Each row below holds a small network's activations on one record, seen along a few directions.
Records have a field called TEV. Each example row is followed by its value.
Other fields move the rows too, some of them a lot.
In the rows, 500 means zero.
Random noise pushes rows far along 2 fixed directions. That doesn't count. These rows show it; they differ only by the noise:
[535 540 603 441 492 446 510 497 467 605 622 403 461 489 486 488 404]
[541 514 579 468 471 441 530 475 475 504 587 414 460 460 558 520 380]
[511 652 709 372 562 465 478 568 441 901 677 344 504 562 273 399 473]
[492 694 762 459 542 473 602 542 438 687 462 293 616 470 420 484 428]

[339 212 209 542 623 785 455 266 505 412 459 900 457 721 505 538 507]  zavo
[481 603 578 467 534 466 500 596 459 653 515 367 449 439 357 499 506]  rubi
[596 478 495 423 489 410 495 502 462 469 688 483 400 410 553 501 495]  tepa
[515 713 468 399 430 253 563 839 389 467 511 408 451 519 816 646 458]  fif
[413 345 394 520 568 695 484 356 474 551 527 618 592 650 367 407 584]  mubaf
[517 641 666 499 471 465 549 465 562 535 463 326 535 435 321 450 523]  sav
[569 444 286 368 435 423 448 727 500 471 680 655 275 647 718 612 487]  mub
[469 551 402 510 510 555 541 566 462 422 315 541 579 505 594 530 443]  los
[449 420 429 449 500 532 558 495 422 586 415 547 629 586 503 578 479]  korug
[388 586 711 593 559 638 663 454 397 510 118 524 762 505 418 609 570]  zuk
[495 580 629 547 447 593 570 491 393 553 348 364 718 388 401 435 554]  vafe
[452 562 434 451 568 549 537 613 423 599 345 556 606 563 499 466 497]  los
[378 631 669 659 541 592 668 410 513 398 219 367 754 366 316 506 464]  zafe
[408 362 314 498 647 722 541 419 489 653 395 894 630 764 419 535 597]  zavo
[541 465 517 489 472 516 369 509 490 481 553 528 405 496 500 481 472]  bur
[394 431 493 471 619 646 474 417 451 535 296 764 606 605 456 530 522]  gem
[531 471 487 508 493 575 375 448 549 479 515 571 467 496 509 496 493]  bur
[446 478 469 520 485 577 517 473 455 440 352 532 636 485 457 468 496]  korug
[486 300 340 510 407 556 400 291 547 306 572 648 457 462 410 420 440]  zafe
[405 222 381 559 493 644 427 299 504 513 512 742 539 596 430 563 454]  vume
[523 548 604 542 402 555 459 423 459 469 555 344 581 381 306 372 471]  tor
[489 480 456 517 393 359 504 579 481 436 644 523 381 454 721 523 467]  tepa
[407 409 492 507 536 710 438 356 497 461 354 676 593 491 451 576 524]  zuk
[524 301 174 579 474 558 576 445 524 153 393 824 485 610 808 669 446]  serup
[494 449 462 371 487 474 397 499 523 782 669 483 425 588 351 477 489]  rubi
[452 422 325 591 537 657 557 344 554 421 452 570 617 447 434 536 514]  bab
[660 414 284 411 368 325 465 649 519 374 709 581 266 555 716 546 473]  fif
[518 603 442 554 477 572 558 590 497 327 318 467 629 460 720 573 449]  kufav
[506 806 719 532 480 450 734 708 458 298 195 295 685 426 696 661 451]  patod
[434 744 650 561 508 396 579 571 497 508 350 324 631 434 510 525 490]  sav
[449 415 272 439 463 440 345 604 458 528 793 714 351 666 575 544 482]  nez
[379 592 481 556 623 640 695 576 454 462 139 562 793 602 677 701 403]  serup
[602 640 516 534 443 439 702 613 424 247 275 368 666 451 758 650 501]  kufav
[427 543 487 479 599 671 470 478 521 719 622 537 591 561 239 457 568]  mubaf
[533 458 511 487 358 570 371 430 483 551 686 392 479 397 314 381 526]  vafe
[509 670 729 643 369 566 675 369 472 297 343 217 695 274 380 517 469]  tor
[504 785 621 489 579 472 677 820 377 574 245 405 610 626 619 608 490]  mub
[508 607 565 480 537 377 665 743 451 311 353 442 608 439 752 623 456]  patod
[539 350 340 497 465 534 540 452 460 321 506 711 506 605 603 570 504]  nez
[374 491 544 484 603 688 471 373 509 517 295 713 608 558 401 540 502]  gem
[389 525 634 600 581 681 579 398 408 655 270 584 708 578 251 501 588]  vume

Which value of TEV does each new row have?
[409 411 354 544 649 724 629 394 460 541 239 851 717 724 500 582 584]  zavo
[423 555 551 537 552 627 659 524 425 320 149 597 793 499 642 580 464]  nez
[422 559 560 608 466 513 703 514 473 238 205 408 720 337 593 630 464]  korug
[529 727 747 667 473 507 720 502 488 333 235 301 647 341 591 550 436]  tepa
[494 643 568 475 417 440 517 534 338 665 564 355 631 458 423 503 599]  vafe
[494 358 330 440 516 524 360 552 515 521 801 669 353 594 423 494 483]  nez
[379 338 442 448 671 701 361 288 480 663 523 748 435 725 245 448 574]  gem
[512 504 413 379 453 436 510 805 484 631 602 599 363 681 612 542 533]  mub
[556 663 521 529 485 522 587 651 510 526 427 366 623 522 550 552 552]  kufav
[566 645 576 462 470 383 598 698 468 405 449 439 530 537 628 562 477]  patod
[480 378 240 450 591 538 477 570 473 456 585 744 429 633 597 593 483]  serup
[385 555 265 552 586 557 562 604 452 444 347 744 605 654 772 691 481]  serup
[394 625 504 478 498 442 505 685 367 537 526 530 535 612 564 582 472]  nez
[519 556 524 580 426 504 581 456 532 370 356 418 492 399 522 569 467]  rubi
[500 462 462 562 432 525 607 484 484 228 392 601 579 530 624 600 455]  nez
[425 428 531 520 531 667 404 364 449 716 584 636 446 613 140 455 554]  vume
[443 551 670 566 597 585 554 463 452 545 280 421 660 534 458 474 582]  bur
[387 528 645 578 575 612 574 472 436 458 261 522 674 445 435 627 528]  zuk
[563 422 380 440 471 413 507 502 469 384 530 520 415 407 613 600 501]  rubi
[535 391 327 491 389 491 459 636 509 357 552 564 438 513 718 495 463]  kufav
[448 559 446 492 610 565 584 642 408 450 313 534 517 654 688 574 481]  mub
